A small network was shown many inputs. Here are its activations along a few directions, one row for each input.
Each table varies a few parts of the input and shows all the possible inputs, shuffled.
Descriptions start from the smaller parts, as in this example, which fits no table here: one of 5 places around a ring, together with either a single point or one of 9 places around a ring or (one of 3 separate values, together with one of 4 places along a line).
Shared parts are said once, and a part with two or three values counts as separate values.
In the rows, 128 means zero.

A family of inputs:
row 1: [ 82  60 146 133 169 107 128 162 114 101  24  84 124 180 196 182 137]
row 2: [123  94 152  87  61 116 113  51 121 134 136 199 166  93  74 130  99]
row 3: [115 159 153 136 179 187 166 202 131 125 160  61 113 117  92 141 184]
row 4: [144 204 121  64 184 126 180 112 114 118 191 137  89 138 143 136  89]
row 5: [132  95 131 182  44 117  57 146 173 139 120 118 162  76  82  94 163]
row 6: [133 173 148  53 177 154 192 123 110 130 192 126 101 118 134 169  95]
row 7: [168 231 106 111 181 118 173 122 124 106 182 134  88 137 160 113 116]
row 8: [106 153 163  80 168 172 196 149 111 135 190  88 104 120 113 173 117]
row 9: [126  82 107 121 193  91 102  97  77 151  42 163 131 217 205 164  59]
row 10: [167 129  74 164  36  98  88  90 156 146 117 166 130 103 105  71 138]
row 11: [109  80 165 144  45 134  59 143 157 140 127 106 192  82  72 105 171]
row 12: [133 172 128 170 188 176 155 200 148 111 161  71  98 114 108 113 179]
row 13: [ 89  82 169 106  48 130  99  79 124 135 142 152 183  94  67 133 109]
row 14: [ 98  50 155 104 172 123 124 132 109 132  25 142 137 211 195 189  81]
row 15: [148 122  90 188  39 110  72 127 175 151 112 136 147  79  99  78 159]
row 16: [142 112 115  93  61  87 120  50 120 133 130 209 141 106  83  93  84]
row 17: [170 133  93 134  45  74 118  71 131 134 120 203 129 101 104  76  98]
row 18: [104  81 101 163 174 102 112 166 101  99  53 110 107 175 224 164 151]
row 19: [104 146 176 101 173 185 182 173 126 136 179  77  99 121 101 157 151]
row 20: [173 215  85 150 181 150 160 140 142 104 178  99  91 143 150  98 154]
row 21: [129  98  82 167 191  74 111 122  89 139  63 149 126 206 228 154  98]
row 22: [ 94  71 189 118  47 141  78 109 141 136 139 134 184  91  72 115 139]
row 23: [157 200  97 174 187 170 158 178 149 110 161  79 101 120 135  95 174]
Q: What is each input in this table made of?
A: either one of 5 places around a ring or (one of 2 separate values, together with one of 9 places around a ring)

A family of inputs:
row 24: [136 125 131 122  53 116 106  89 142 135 154 160 151  84  79  98 125]
row 25: [137 154 105 134 210 129 145 145 110 121 117 112 105 177 191 148 119]
row 26: [148 187 109 134 199 153 166 158 123 127 161 100  94 146 144 126 136]
row 27: [130  90 124 125  67  96  94  86 129 140  98 173 152 120 114 115 105]
row 28: [111 140 140  99 219 140 171 151  97 115 123  98 101 179 183 176 112]
row 29: [127 168 129 112 186 153 190 166 125 106 148  92  84 130 145 151 143]
row 30: [140 178 112 132 175 141 175 161 131 110 149  96  85 133 147 130 147]
row 31: [130 144 109 131 186 120 157 152 115 106 107 111  92 164 191 148 130]
row 32: [114  88 131 148 114 122 100 136 127 137  94 123 145 136 136 136 134]
row 33: [124  87 127 136  85 107  95 103 130 136  93 157 151 128 119 119 116]
row 34: [139 183 129 119 220 167 175 160 115 131 171  99  98 154 142 143 125]
row 35: [132 125 136 131  71 128 107 109 145 131 148 142 150  91  83 100 138]
row 36: [121  86 128 140  93 112  96 111 130 135  92 148 150 130 123 123 122]
row 37: [116  87 130 146 108 119  99 128 128 136  93 131 147 135 132 132 130]
row 38: [126 174 140 101 210 171 189 162 117 122 164  90  91 149 143 157 130]
row 39: [128 127 138 139  87 136 109 129 147 130 146 124 146  96  90 107 148]
row 40: [118  86 129 143 101 115  97 120 129 136  92 139 149 133 127 127 126]
row 41: [138 125 127 116  45 110 105  80 141 138 158 169 151  81  79  99 117]
row 42: [127  88 126 131  76 102  94  94 129 137  95 165 152 124 116 117 111]
row 43: [134 125 133 127  62 122 106  99 143 133 150 151 151  88  80  99 132]
row 44: [126 128 138 141  95 140 110 139 148 131 146 115 143  98  95 111 152]
row 45: [124 129 139 143 102 143 112 147 148 132 146 107 139  99  99 115 155]
row 46: [130 126 137 135  79 132 108 119 146 130 146 133 148  94  86 103 144]
row 47: [133  92 122 119  59  90  95  78 129 143 103 181 152 115 113 114  98]
row 48: [113 134 129 108 196 126 172 158 105 103 108 104  89 162 184 170 129]
row 49: [123 151 128 117 228 139 155 147  99 125 126 108 110 184 187 165 106]
Q: What is each input in this table made of?
A: one of 2 separate values, together with either one of 5 places around a ring or one of 8 places along a line
Q: Changing only the choice among 2 separate values turns row 26 into row 25. The same change can be made to row 38. Which row results?
A: row 28

A family of inputs:
row 50: [131 131 148 151  35 151  90 134 172 141 179 115 163  48  39  82 173]
row 51: [142 203 133 101 182 166 195 158 130 116 199  96  85 113 114 132 140]
row 52: [139 178 115 119 191 143 173 147 117 120 160 108  93 142 153 142 127]
row 53: [137 111 122 134  54 106  93  87 136 139 135 169 155  95  88  95 122]
row 54: [129 189 140 136 175 179 172 185 145 107 187  63 100 107 111 124 179]
row 55: [118  64 119 155  75  93  77 114 132 138  62 149 154 135 136 122 125]
row 56: [131  88 123 122  62  85  85  72 127 132  93 185 160 123 119 111  99]
row 57: [125 134 118 142 211 140 150 167 114 119  97  98 102 177 183 155 133]
row 58: [100  31 130 130  93  80  79  96 108 135  33 167 159 163 169 156  96]
row 59: [105 100 131 121 218 123 142 149  90 124  73 112 115 203 205 181 104]
row 60: [136 159 116 108 195 128 161 133 109 123 132 121  99 167 178 152 106]
row 61: [144 147 139 117  45 142 118  94 155 142 186 153 150  63  40  84 133]
Q: Changing only one part turns row 59 into row 52. The same change can be made to row 58. Which row results?
A: row 53
Q: What is each input in this table made of?
A: one of 2 separate values, together with one of 6 places along a line
Q: Change only the choice among 2 separate values in row 51. List by row number the other rows that result.
A: row 61
Q: Change only the choice among 2 separate values in row 60. List by row number the other rows that result.
A: row 56

A family of inputs:
row 62: [150 145 119 151  71 130  97 112 144 134 154 143 155  89  81  84 142]
row 63: [111  85 145 137  71 137  96 138 150 148 121 117 161  99  81 118 147]
row 64: [122 148 115 155 220 132 137 176 114 119 116  75 106 179 203 165 136]
row 65: [150 181  93 124 218 135 197 144 102 130 141 118  72 166 165 141 110]
row 66: [110  81 135 113  84 106 114  92 117 128  97 167 148 130 133 142  98]
row 67: [125 135 135 107  78 124 112  86 136 137 165 156 146  93  80 113 116]
row 68: [134 129 142  97  82 107 119  82 130 138 159 174 147 100 103 124 102]
row 69: [124  79 119 152  85  98  92 113 136 125  65 144 145 135 133 124 138]
row 70: [106 156 156 111 212 162 180 186 115  92 156  64  96 143 154 160 164]
row 71: [129  90 110 136  88  93 104  92 127 117  85 168 141 137 142 120 108]
row 72: [133 186 144  94 209 173 203 170 130 105 163  82  78 137 137 157 134]
row 73: [123 144 135 103 235 154 158 146  96 130 119 117 110 194 182 165 103]
row 74: [147 199 105 122 201 157 196 175 134 110 154  85  68 134 164 142 144]
row 75: [126 110 139  88  77  97 116  82 115 139 129 169 135 121 122 131  92]
row 76: [119 170 117 142 202 146 170 192 121  96 148  70  82 142 180 149 175]
row 77: [135 174 130  98 222 151 204 144 100 128 148 121  81 171 144 155 102]
row 78: [144 150 110 133  79 112 105  89 140 129 151 157 144  96  93  86 124]
row 79: [138 123 130 167  66 138  92 125 159 139 136 130 150  99  87  85 156]
row 80: [120 102 150 141  67 151 103 118 151 144 150 123 155  91  74 107 147]
row 81: [125  84 127 168  84 112  80 139 144 132  84 138 144 111 110 109 145]
row 82: [133 126 141 125  71 141 107 108 139 140 168 139 158  84  67 110 135]
row 83: [141 148 100 130 232 137 148 146 102 130 113 116  97 193 201 157 113]
row 84: [129 104 126 163  70 124  84 145 159 142 109 124 152 108  94  97 155]
row 85: [102 141 150 125 227 149 150 173 107 117 122  71 122 177 182 171 125]
row 86: [153 140 114 120  85  96 113  84 137 130 145 174 146 103 115  96 110]
row 87: [144 118 110 111  81  85 110  82 123 127 117 168 132 125 132 105 100]
row 88: [105  68 141 127  82 112 104 110 124 136  75 141 156 126 124 143 127]
row 89: [107  68 147 143  83 126  93 134 133 140  95 133 156 102 100 128 136]
Q: What is each input in this table made of?
A: one of 2 separate values, together with either one of 5 places around a ring or one of 9 places around a ring
Q: Changing only the choice among 2 separate values turns row 74 into row 72. The same change can be made to row 87. Which row results?
A: row 75
Q: Change only the choice among 2 separate values in row 65. List by row number the other rows that result.
A: row 77
Q: Change only the choice among 2 separate values in row 81. List by row number the other rows that result.
A: row 89
